Each row below holds a small network's activations on one input, seen along a few directions.
In each table, some parts of the input vary, and every possible input appears once, in random order.
Descriptions start from the smaller parts, as in this example, which fits no table here: one of 2 separate values, together with either a single point or one of 11 places along a line or (one of 4 places along a line, together with one of 5 places around a ring).
Shared parts are said once, and a part with two or three values counts as separate values.
In the rows, zero is written as 128.

Other details of the inputs vary at random and push rows far along two fixed directions, the same in every table; ignore that.

Table:
R1: [146 142 180 131  57 171 150  60 171 134 116 157 121]
R2: [123 115 118 144 165 125  91 176 106 110 127 143 111]
R3: [141 139  94 112 125 135 145 133 119 114 124 105 158]
R4: [147  69  85 151 189 111 184 136 107 102 137 101 184]
R5: [ 34 194 162 115 129 140  69 166  90  79 134 151  99]
R6: [ 98 110 120 153 186 110 104 189  89 110 134 137 112]
R7: [159  92 122 139 134 135 191  83 148 142 130 116 181]
R8: [141 123 118 127 102 129 115 126 138 165 130 122 106]
R9: [ 87 186 158 152 119 158  44 183 115  98 119 189  69]
R10: [165 121 132 142 150  99 141  91 153 120 141 135 166]
R11: [122 133  89 160 160 114  69 211  99 130 127 122 108]
R12: [ 84 180 164 118 138 101  45 140 126 134 162 157  87]
R13: [148  78 101 103 114 113 189 117 132 165 110  82 120]
R14: [154  70  80 151 177  96 130 163 112 173 140  89 140]
R15: [ 57 168 193 162 140 149  79 164 110  81 120 168  99]
R16: [ 88 144 111 142 192 115 101 179  88 120 137 107 160]
R17: [ 89 163 194 102  79 160 107 103 144 131 110 169  76]
R18: [186  62  69  76 105 113 250  76 135 169 120  65 154]
R19: [121 134  94 168 163 112  63 204 101 143 132 124 110]
R20: [144  83  76 134 165 105 117 178 106 138 127  93 122]
R21: [119 184 141  86  50 164 143  91 147 116 112 135 125]
R22: [113 117 143 194 196 126  86 172 107 116 141 142 149]
R23: [ 81 195 189 104  98 122  79  87 145 120 158 158 102]
R24: [ 89 193 132 123 116 139  55 173 110 127 129 152  96]
R25: [ 51 202 166 128 131 146  46 160 104 107 144 161 115]
R26: [128 137 124 201 175 138  87 191 111  91 126 149 137]
R27: [100 120 122 135 159 107  91 178 108 151 127 109 109]
R28: [107  93 100 130 160  94 120 181  98 134 129  99 108]
R29: [109 112  81 136 185 111 157 163  88 122 129  85 168]
R30: [161  78 106 171 178 120 146 151 118 103 124 112 166]
R31: [ 79 129 130 164 188 116 115 177  92  79 138 138 147]
R32: [146  98 121 166 194  77 143 110 136 133 167 122 170]
R33: [145  95  73 134 183 104 128 164 100 164 143  93 154]
R34: [173  95 102 194 170 126 145 149 128 129 123 117 170]
R35: [ 71 203 147 128 118 142  31 175 106 129 141 167  85]
R36: [143  87 104 167 195 111 114 167 107 150 139 127 137]
R37: [168 130 184 108  72 130 149  43 186 127 118 150 124]
R38: [ 90 170 155  63  58 153 117  99 132 121 123 141  80]
R39: [102 117 129 148 170 119 114 174  99 124 122 137 112]
R40: [ 80 157 205 118  73 161 126  96 142  87 112 166  92]
R41: [ 99 175 151  66  61 154 104 109 136 120 116 141  86]
R42: [116 133 170  91  58 164 208  50 160 115 102 133 137]
R43: [ 80 182 167  74  71 153 111 107 134 142 116 140  90]
R44: [152 153 127  83  43 163 189  51 165 146 112 118 140]
R45: [ 96 162 149  68  67 149 146 101 131 138 110 126  97]
R46: [158 119  89 134 185  75  91 160 114 145 150 112 143]
R47: [ 73 179 200 113  81 166 121  92 148 103 116 166 116]
R48: [130 126 114 184 177 128 115 153 119 119 144 138 172]
R49: [ 68 195 165 155 137 159  49 177 111  60 127 178 121]
R50: [166  65  52 118 178 103 204 126 100 132 138  64 190]
R51: [133 138 200 127  91 124 136  46 176 134 144 155 110]
R52: [136 160 160 117  51 172 169  60 173 122 110 153 136]
R53: [130 139 144 145 119 144  96 133 131 144 129 162 101]
R54: [193 124 131  60  50 126 207   7 185 152 125 108 153]
R55: [109 132 174 151 133 142 128 124 133 116 116 140 132]
R56: [120 157  88 129 147 124  89 188 101 131 128 124 123]
R57: [157 125  86  92 108 133 147 133 124 141 118 105 132]
R58: [142  78 117 163 176 119 153 143 112 102 132 116 154]
R59: [182  87  95 136 169  64 105 147 135 162 143 100 130]
R60: [118 161 146  63  49 164 159  66 149 113 113 126 125]
R61: [122 126 155  59  35 147 152  72 159 139 114 121  80]
R62: [145 132 112 149 128 141 157 125 138 109 120 131 163]
R63: [147 135 108 122 114 134 151 106 132 149 138 114 159]
R64: [163  99  92 108 100 127 142 137 138 145 113 100 114]
R65: [ 88 156 169 136 139  90  40 147 134 141 160 150  73]
R66: [168  58  87 131 167 107 173 135 115 137 132 107 141]
R67: [180  98 136  73  34 165 248   8 185 124 102 112 158]
R68: [159 139 176  96  76 124 120  65 175 143 125 167  88]
R69: [212  40  84 144 182  73 200  88 147 184 154  93 156]
R70: [150 115 101 172 167 125 106 172 115 140 126 141 125]
R71: [212  47  56 146 170 116 189 144 122 147 117  92 161]
R72: [221  60 103 129  95 146 236  61 167 134 105  91 178]
Description of these inputs: one of 6 places around a ring, together with either one of 2 separate values or one of 10 places around a ring.
Changing only the place on the ring of 6 turns R66 into R50. The same change can be made to R39. Which row results?
Answer: R29
Changing only the place on the ring of 6 turns R72 into R49. The same change can be made to R26. Which row results?
Answer: R62
List by row number the other rows that have the place on the ring of 6 in common with R28.
Answer: R8, R11, R13, R14, R19, R20, R27, R59, R61, R64, R65
List by row number the other rows that have the place on the ring of 6 in common with R56.
Answer: R12, R18, R24, R33, R35, R38, R41, R43, R45, R46, R57
Which other rows does R54 become when the choice among 2 separate values takes its other values? List them by row number.
Answer: R23

Table:
R73: [129 123 106 138 161 107 105 159 112 137 138 117 130]
R74: [201  54  91 113 120 117 244  62 154 158 120  81 176]
R75: [122 146 149 113  88 145 118 114 142 132 118 143 101]
R76: [125 112 110 146 160 120 117 167 108 126 126 122 127]
R77: [136 122 105 145 160 112 104 161 115 136 136 123 129]
R78: [114 142 152 117 113 131 129 104 137 124 132 138 124]
R79: [115 152 138 118 107 146 133 117 130 113 122 135 133]
R80: [129 123 118 153 168 110 112 149 117 124 141 126 144]
R81: [126 113 122 161 168 123 122 156 114 114 130 130 141]
R82: [111 142 149 100  91 139 126 111 135 128 121 135 101]
R83: [136 122 117 159 167 116 110 151 119 123 138 131 144]
R84: [110 147 148  97  96 132 122 108 135 135 128 133 105]
R85: [126 140 155 132 104 145 126 109 143 120 123 147 120]
R86: [110 155 132 100  91 148 125 123 128 122 119 130 116]
What is each input in this table made of?
Answer: one of 2 separate values, together with either a single point or one of 6 places around a ring
Changing only the choice among 2 separate values turns R80 into R73. The same change can be made to R78. Which row results?
Answer: R84

Table:
R87: [129 141 153  81  55 153 157  79 154 143 111 135  99]
R88: [115 144 167 156 123 150 124 117 139  99 123 157 138]
R89: [197  72  75 106 113 117 220  81 145 168 121  78 160]
R90: [134 107  94 132 157 118 138 154 108 134 129 107 140]
R91: [111 142 118 131 148 123 100 161 108 118 130 125 124]
R92: [112 129 149 166 172 116 116 136 123 106 144 147 148]
R93: [103 154 136 130 134 126  84 151 118 130 136 143 110]
R94: [132 133 163 155 124 142 123 106 147 109 127 160 134]
R95: [119 132 122 137 148 116  96 155 113 130 136 127 117]
R96: [132 135 150  84  64 144 149  80 157 142 113 132 105]
R97: [ 98 162 160 113  98 138  86 130 132 121 126 147  85]
R98: [143 109  87 137 165 109 134 156 111 133 133 104 154]
R99: [138 103  90 135 164 112 136 157 109 129 132 104 151]
What is each input in this table made of?
Answer: either one of 3 separate values or one of 10 places around a ring
List by row number the other inputs of the same sort as R99.
Answer: R87, R89, R90, R91, R93, R95, R96, R97, R98
